These are the activations of a small neural network, seen along a few directions. Each row is one input.
Each table varies a few parts of the input and shows all the possible inputs, shuffled.
A made-up example of a description, with smaller parts first: line(6) and (point or ring(9) or (values(2) and ring(5))).
Shared parts are said once, and a part with two or three values counts as separate values.
In the rows, 128 means zero.

Other details of the inputs shift rows strongly along three fixed directions, in all tables alike. That doesn't count.

Table:
x1: [142 129 134 128 108 158 160 138 128 110 123 113 148]
x2: [144 129  83  96 139 187 136  82  78 104  79 149 129]
x3: [123 155 111 112 119 120  91 171 117 114 134 139 113]
x4: [112 165  67  89 155 116  78  95 104 134  95 173  89]
x5: [122 159 101 112 127 125  94 168 115 134 140 134 122]
x6: [132 152 100 141  87 158 154 120 118  95 102 120 165]
x7: [122 103 169 142 144 116 150  79 174 148 122 119 118]
x8: [131 109 165 110 162 116 132 109 155 155 131 125  88]
x9: [126 128 136 135 138 116 115 151 141 130 155 123 139]
x10: [134 102 170 121 161 112 169 100 160 126 146 111 114]
x11: [112 158  69  83 146 108  97 106  84 132 104 171  74]
x12: [144 141 107 126 100 171 161 140 101  95 117 115 164]
x13: [121 105 154 127 146  98 136  96 147 159 131 132  88]
x14: [117 151 105 124 133 125  74 160 121 120 133 142 131]
x15: [142 128 125 135 118 151 149 126 133  96 130 108 158]
x16: [125 131 135 132 138 121 122 155 138 143 154 123 139]
x17: [124  91 135 105 186 116 153  29 132 154 104 152  78]
x18: [122 142 145 148 109 109 115 142 154 137 128 125 120]
x19: [123 124 147 133 127 128 113 156 137 144 143 122 129]
x20: [121 138 141 125 132 119 138 164 128 147 151 115 126]
x21: [142 133 106 137 107 180 145 133 102 104 114 122 177]
x22: [124 130 140 149 107 106 124 147 135 144 139 127 117]
x23: [119 104 145 120 157  79 147  95 136 152 148 133 106]
x24: [144  97 180 127 153 118 159 101 160 129 136 114 105]
x25: [131 120 108  73 200 129 115  52 114 126  95 164  75]
x26: [126 149 115 118 117 126  77 167 116 121 128 136 113]
x27: [134 135 151 132 122 124 120 161 143 139 139 121 118]
x28: [114 133 129 143 118  95 129 146 146 131 140 124 129]
x29: [137 143 100 122 104 173 113 144 100 113 105 131 146]
x30: [114 144 130 144 120 105 120 137 154 139 141 121 134]
x31: [125 148 114 114 116 131  86 172 109 135 129 137 112]
x32: [115 131 135 141 109 103 132 148 136 141 145 127 121]
x33: [141 115 136 140 110 161 139 128 124 105 122 114 155]
x34: [106 162  98 136 119 116  79 146 127 137 122 148 132]
x35: [122 136 141 129 131 112 121 155 148 117 149 117 128]
x36: [139  84 148 153 135 146 185  58 150 121 105 116 150]
x37: [113 126 128 154 125 103 113 138 146 141 138 131 142]
x38: [143 130 113 134  97 186 147 139  92 116 107 114 165]
x39: [113 141  72  89 153 104  82  99  73 137 105 180  93]
x40: [116 113 139 146 111 101 116 142 124 145 144 130 135]
x41: [155 136 117 133  91 177 151 141 101  97 106 118 155]
x42: [144 116 122 117 146 170 161  84 120 117 103 128 144]
x43: [121 152 104 134 104 106  87 159 117 127 117 145 111]
x44: [127 129 146 127 124 114 123 159 141 122 150 121 122]
x45: [141 118 136 141 111 161 138 127 129 105 120 113 155]
x46: [137 135  99 142  80 153 154 127 111  91 101 123 161]
x47: [149 137  76  94 143 174 136  77  87  87  85 146 133]
x48: [125 157  76  72 165 121  81 112  93 117 109 162  79]
x49: [120 124 143 142 135 125 102 148 148 128 143 124 135]
x50: [136 112 168 115 163 106 131 108 156 136 133 128  86]
x51: [119 126 143 137 136 131 118 157 128 157 145 122 133]
x52: [109 134 136 154 121 116 106 134 154 145 132 130 137]
x53: [144 138 102 133 108 179 156 137  94 115 118 115 175]
x54: [125  90 164 144 145 108 154  83 166 145 124 120 118]
x55: [121 124 144 142 135 125 105 149 144 132 145 125 135]
x56: [115 130 125 150 122 105 124 140 137 149 151 129 138]
x57: [140  77 152 147 131 140 191  60 128 125 117 119 155]
x58: [137 137  92 146  87 157 158 121  99 105 117 119 168]
x59: [136 126  87 106 140 137 150  65 107 108  89 143 117]
x60: [114 122 136 151 111 112 115 141 135 150 140 127 128]
x61: [117 137 143 146 109 113 110 139 154 141 128 123 124]
x62: [137  96 178 122 155 129 166 105 148 158 133 108 107]
x63: [125 134 135 132 138 123 120 154 144 144 151 122 138]
x64: [130 137 127 143  95 143 155 118 139 109 112 118 150]
x65: [123 157  85  64 157 129  98 125  78 138 102 164  68]
x66: [156  86 167 130 136 159 186  74 144 107 114 104 135]
x67: [122 121 143 141 134 124 106 150 140 132 148 125 134]
x68: [144  84 145 142 135 132 201  60 130 122 125 117 159]
x69: [123 153 102 115 127 118  89 165 112 120 144 135 123]
x70: [132 128 109  62 193 120 131  59 113 117  98 157  62]
x71: [125 132 146 128 125 114 119 157 150 117 145 120 123]
x72: [132 133 151 131 124 125 127 165 128 149 141 118 117]
x73: [121 116 142 143 106  99 119 145 124 142 143 127 128]
x74: [150 126 140 139 106 155 143 131 133  94 116 113 145]
x75: [124 131 135 136 139 116 111 148 150 125 151 122 139]
x76: [121 127 142 138 134 131 111 153 143 147 143 125 134]
x77: [111 148  98 122 109  94 104 160  96 129 140 146 124]
x78: [128 112 161 103 164 107 147 114 150 147 141 128  89]
x79: [124 136 137 127 135 120 132 160 128 151 154 113 130]
x80: [141 135 107 137 108 182 151 137  93 116 113 118 176]
x81: [142 128 125 131 117 155 160 133 121 114 133 109 158]
x82: [116 129 124 150 125 100 119 139 147 139 142 128 141]
x83: [126 121 144 144 107  95 124 148 124 139 143 130 125]
x84: [112 127 129 153 122 108 119 139 136 150 146 131 139]
x85: [118 122 138 137 108  92 132 149 125 136 149 130 129]
x86: [140 118 136 141 111 161 135 126 133 101 118 113 155]
x87: [124 105 157 118 178 108 127 101 153 143 143 132 107]
x88: [136 156  94 113 108 161 132 148  99 103 114 128 144]
x89: [120 123 138 148 109 104 113 144 146 138 131 124 124]
x90: [128 126 149 134 123 121 106 153 149 124 139 118 122]
Description of these inputs: ring(9) and (line(4) or line(6)).
- The inputs of x27 and x29 match in every part but the ring(9) part. If x41 is changed in the same way as x27 into x29, which row does it become? => x19
- The inputs of x51 and x62 match in every part but the ring(9) part. If x49 is changed in the same way as x51 into x62, which row does it become? => x90
- The inputs of x67 and x44 match in every part but the ring(9) part. If x52 is changed in the same way as x67 into x44, which row does it become? => x64
- List by row number the other rows that have the ring(9) part in common with x5. => x15, x23, x30, x48, x58, x59, x69, x79, x81
- Change only the line(6) part in x10. List by row number the other rows that result. => x12, x20, x35, x70, x88
- Change only the line(4) part in x85. List by row number the other rows that result. => x32, x46, x64

Table:
x91: [101 145 180 175 120  80  70 225 196 163 196 104 145]
x92: [133 135 110 116 136 166 126 103 128 105 100 131 135]
x93: [126 131  86 135  95 146 117 111  85 113  99 147 148]
x94: [157  90 170 172 110 180 195 102 167  91 127  80 198]
x95: [147  74 221 155 154 120 198  93 201 140 148  87 125]
x96: [159  86 175 156 113 180 222 117 135 105 144  80 196]
x97: [131  83 148 125 168 111 169  32 144 153 107 137  96]
x98: [127 132 124  97 149 111 108 132 120 134 132 137  89]
x99: [130 121 145 101 159 128 134  98 143 133 110 136  86]
x100: [146  94 159  97 179 126 177  56 145 135 118 122  83]
x101: [122 124 101 133 113 142 139  89 107 129  96 142 135]
x102: [111 119 186 157 156  81  96 169 201 163 181 109 117]
x103: [136 139 106 105 117 146 119 136  96 106 118 133 122]
x104: [111 156  75 127 100 108  91 145  91 114 121 156 133]
x105: [120 103 128 123 150 104 131  74 128 149 114 146 103]
x106: [153 130 123 114 122 171 155  95 114  99  89 126 131]
x107: [128 136 156 162  85 130 110 203 144 116 155 107 160]
x108: [119 117 177 144 139 114 148 176 160 161 178 100 142]
x109: [106 142 133  89 167  85  88 144 138 162 144 145  61]
x110: [115 147  83 128 107 122 127 115 106 118 108 146 135]
x111: [100 137 115 116 160  54  89 120 139 164 142 159  74]
x112: [120 132 126 108 160 121  86 121 137 125 127 144 103]
x113: [130 169  92 124  98 155 101 201  84 123 139 128 158]
x114: [145 142 100 114 108 165 118 134  98  92  96 135 132]
x115: [135 120 105 136 111 152 155  72 104 122  90 137 145]
x116: [146 144  91 108 124 171 134 141  80 112 115 132 141]
x117: [118 153 120 203  37 123 133 206 134 115 159  99 217]
x118: [114 157  71 128 101 108  92 146  94 117 119 154 133]
x119: [115 133 132  87 184  89  89 152 121 166 155 148  74]
x120: [137 150 104 106 117 147 122 134 100 115 114 131 122]
- Describe the family of inputs behind these rows. => line(5) and (values(2) or line(4))
- The inputs of x95 and x106 match in every part but the line(5) part. If x100 is changed in the same way as x95 into x106, which row does it become? => x120
- List by row number the other rows that have the line(5) part in common with x92. => x99, x101, x108, x109, x110
- Change only the values(2) part in x117. List by row number the other rows that result. => x115
